These are the activations of a small neural network, seen along a few directions. Each row is one input.
Each table varies a few parts of the input and shows all the possible inputs, shuffled.
Descriptions start from the smaller parts, as in this example, which fits no table here: line(4) and (point or line(9) or (values(2) and ring(8))).
Shared parts are said once, and a part with two or three values counts as separate values.

Other details of the inputs shift rows strongly along three fixed directions, in all tables alike. That doesn't count.

A family of inputs:
row 1: [32 -29 -26 20 -2 5 12 41 11 -26 12 -15 -24]
row 2: [9 -17 -27 18 6 2 17 25 24 -43 7 -2 -31]
row 3: [0 38 -20 18 -9 14 6 -36 13 6 13 3 39]
row 4: [-11 12 -21 12 -32 41 -8 -18 19 27 15 8 22]
row 5: [8 12 25 6 -11 -45 -14 18 20 -34 -36 -32 19]
row 6: [-16 12 23 -27 -3 -28 2 8 7 7 -27 -13 -3]
row 7: [-6 35 -20 26 -14 16 4 -26 15 2 2 13 31]
row 8: [9 -60 -2 -4 13 -3 11 12 -13 -10 26 9 -52]
row 9: [-11 4 -23 20 -10 34 0 -10 16 5 15 -8 13]
row 10: [-8 -19 8 -9 8 10 4 -18 -14 19 27 3 -16]
row 11: [37 -12 -54 29 8 10 3 49 2 -39 2 -2 -12]
row 12: [9 -16 -16 7 11 -7 16 15 10 -28 13 -1 -32]
row 13: [-15 -8 32 -31 31 -25 -14 -18 -39 29 -6 4 0]
row 14: [-1 -55 1 -2 19 4 11 13 -15 -2 14 13 -52]
row 15: [-5 -17 10 -1 0 23 -2 -6 -14 16 4 17 -7]
row 16: [-21 39 -34 6 17 23 12 -17 -1 9 5 18 18]
row 17: [4 -26 5 7 -1 4 -7 -18 -24 2 6 18 -2]
row 18: [-5 2 31 2 -32 -27 -36 37 33 -13 -45 -43 15]
row 19: [36 -30 -21 42 -27 24 -10 38 25 -54 20 2 -24]
row 20: [-26 2 33 -40 34 -25 18 -19 -20 32 -11 -1 -16]
row 21: [-18 4 42 -41 23 -19 16 -13 -28 24 -15 13 -9]
row 22: [11 -48 4 -12 -1 4 -2 6 -19 5 17 24 -51]
row 23: [26 -43 -7 -25 5 4 17 23 -29 17 3 16 -43]
row 24: [-2 24 -17 7 3 12 15 -15 24 0 18 -3 7]
row 25: [-14 -19 48 -36 8 -7 -6 -15 -34 33 -9 4 3]
row 26: [34 9 19 11 -28 -39 -21 34 11 -18 -34 -51 31]
row 27: [-5 14 -39 29 2 32 -10 -8 9 -3 14 7 23]
row 28: [-6 9 -7 3 -16 44 1 -30 -2 25 25 15 25]
row 29: [26 10 29 -4 -20 -25 -11 43 12 -12 -32 -48 25]
row 30: [0 9 -19 38 -25 27 -16 -18 11 2 4 7 24]
row 31: [-6 24 24 -3 -18 -39 -16 37 38 -21 -52 -35 4]
row 32: [27 -26 -14 35 -21 0 -16 15 8 -40 11 2 -8]
row 33: [-9 44 -34 10 14 13 6 -20 4 1 15 9 22]
row 34: [11 -25 0 -24 13 -12 18 4 -15 -3 13 27 -53]
row 35: [-24 26 30 -40 2 -17 5 -26 -7 44 -16 2 13]
row 36: [-18 32 -6 -10 21 -15 0 -5 -3 1 -23 -7 19]
row 37: [3 -53 -16 -5 39 3 5 11 -40 -13 8 32 -45]
row 38: [8 9 -13 29 -23 20 -17 -24 6 0 20 6 24]
row 39: [-2 41 -14 5 -11 28 14 -29 15 8 26 11 28]
row 40: [0 33 16 -1 9 -53 -15 33 19 -36 -38 -43 18]
row 41: [-19 -7 32 -14 -14 -15 -19 10 4 21 -26 -13 -3]
row 42: [-22 -9 30 -30 35 -19 -12 -12 -37 31 -22 9 -2]
row 43: [-24 34 4 -18 5 16 19 -32 -9 27 12 12 30]
row 44: [-3 28 -16 4 -6 28 18 -19 11 2 24 15 20]
row 45: [5 17 18 -7 0 -22 -1 -23 -4 3 -1 -3 12]
Each input here is: values(5) and (point or (values(2) and line(4))).
Changing only the values(5) part turns row 33 into row 24. The same change can be made to row 13. Which row results? -> row 10
Changing only the values(5) part turns row 43 into row 5. The same change can be made to row 44. Which row results? -> row 3
Change only the values(2) part in row 25. List by row number the other rows that result. -> row 43
Change only the values(5) part in row 25. List by row number the other rows that result. -> row 9, row 17, row 18, row 37
Change only the values(2) part in row 30. List by row number the other rows that result. -> row 7

A family of inputs:
row 46: [13 2 6 -4 4 -22 3 20 4 -19 -11 -11 -7]
row 47: [5 -3 2 -2 5 2 11 -18 -16 6 12 13 0]
row 48: [16 -31 14 10 -6 -18 -17 35 7 -35 -5 -12 -25]
row 49: [1 -32 -11 -9 21 2 16 10 -13 -6 13 14 -42]
row 50: [-7 13 3 4 -10 -1 -14 9 9 7 -14 -21 22]
row 51: [-4 14 -11 3 10 -3 4 -6 6 -2 -2 -4 4]
row 52: [-21 30 -12 -4 -11 15 4 -24 19 31 -1 2 19]
row 53: [-3 1 -12 14 -11 16 -11 9 10 -6 -2 0 7]
row 54: [-9 17 3 -6 5 -5 -8 -11 -10 19 -12 -8 27]
row 55: [6 -9 1 12 -14 9 3 6 11 -14 5 -2 -4]
row 56: [-3 -11 10 -19 5 5 13 -17 -19 25 15 9 -8]
row 57: [9 9 12 -3 -23 -24 -7 34 30 -18 -26 -26 -4]
row 58: [-6 1 41 -37 19 -36 4 -4 -24 12 -20 -1 -4]
row 59: [-5 -9 40 -27 16 -32 -11 -16 -30 16 -9 2 3]
row 60: [-8 16 -27 23 -12 36 -5 -7 10 11 5 4 24]
row 61: [3 -9 -21 10 -2 31 3 -12 -5 10 24 15 0]
row 62: [-8 41 -26 12 -18 33 5 -6 27 10 9 -8 37]
row 63: [8 8 2 4 -6 -9 3 -3 4 -7 1 -12 13]
row 64: [6 -4 -3 -16 15 -7 15 3 -14 0 4 9 -13]
row 65: [10 -49 2 -5 11 4 2 6 -24 -10 19 24 -45]
row 66: [11 -8 0 9 2 -16 -12 19 -1 -17 -18 -11 -1]
row 67: [8 13 8 15 -17 -11 -7 4 18 -22 -7 -15 15]
row 68: [0 -6 -7 12 2 -6 -1 24 17 -23 -5 -11 -16]
row 69: [1 -4 -1 2 15 -21 3 12 1 -20 -8 -4 -17]
row 70: [-1 -1 25 -28 19 -28 8 -1 -23 8 -13 2 -9]
row 71: [0 -3 4 3 3 -9 -10 3 -8 -5 -15 2 5]
row 72: [-17 15 19 -24 5 2 6 -14 -7 28 -4 2 12]
row 73: [-8 29 22 7 -26 -6 -16 0 29 0 -14 -32 35]
row 74: [1 -34 -17 3 11 25 8 -1 -22 2 13 33 -27]
row 75: [-25 18 3 -9 7 11 5 -21 3 24 2 4 12]
row 76: [7 -22 -3 3 14 -8 -1 9 -22 -8 -6 13 -17]
row 77: [5 3 -38 10 4 36 21 -16 -5 -4 29 39 -12]
row 78: [-7 -5 20 -10 2 -5 -9 -8 -12 18 0 -4 5]
row 79: [15 -20 0 5 -3 -12 3 43 12 -34 -6 -9 -30]
row 80: [9 -16 -8 -2 13 7 3 -18 -25 10 18 20 -8]
row 81: [2 -18 -21 0 19 6 15 -7 -11 -13 17 28 -33]
row 82: [-10 1 28 -19 11 -23 -13 -7 -22 13 -22 -3 8]
row 83: [9 1 -21 25 -26 9 -14 22 26 -14 -12 -7 3]
row 84: [-10 -1 23 -31 -5 -1 10 -36 -19 47 7 13 -1]
row 85: [-2 -5 -7 4 0 13 -3 2 -5 10 -2 1 4]
row 86: [11 2 -33 29 -5 27 0 -9 3 -8 25 17 7]
row 87: [-3 0 11 -15 18 -31 1 8 -4 -7 -13 -13 -10]
row 88: [25 -23 -3 13 2 -25 -11 30 2 -37 -1 -14 -18]
row 89: [6 -7 -14 8 -15 18 -4 -9 5 12 15 13 -6]
row 90: [-15 12 -7 -4 9 14 8 -13 4 18 3 -1 5]
row 91: [-5 17 28 -7 -6 -21 -6 -11 1 4 -15 -13 25]
row 92: [8 -6 -13 14 -3 10 -5 -7 -4 -11 15 15 -4]
row 93: [-2 12 9 3 -13 -4 -16 4 13 5 -3 -24 23]
row 94: [-22 31 -20 10 -7 30 1 -19 23 13 9 2 22]
row 95: [5 9 -8 18 -20 16 1 3 22 -5 6 -14 17]
row 96: [0 -8 -9 3 -4 25 15 -17 -7 13 23 16 -6]
row 97: [-2 3 2 -13 1 7 10 3 0 10 3 0 -3]
row 98: [-21 20 33 -23 14 -34 -5 -13 -6 13 -23 -12 14]
row 99: [9 8 -13 20 -20 8 -6 36 36 -36 -5 -15 -3]
row 100: [14 -1 -4 10 -4 -2 5 0 4 -12 4 -5 4]
Changing only one part turns row 72 into row 55. The same change can be made to row 79. Which row results? -> row 96
Changing only one part turns row 90 into row 97. The same change can be made to row 49. Which row results? -> row 62
What do these inputs look like to the network? -> ring(5) and (point or (values(2) and line(5)))
Change only the values(2) part in row 50. List by row number the other rows that result. -> row 54
Change only the line(5) part in row 78. List by row number the other rows that result. -> row 48, row 61, row 65, row 93
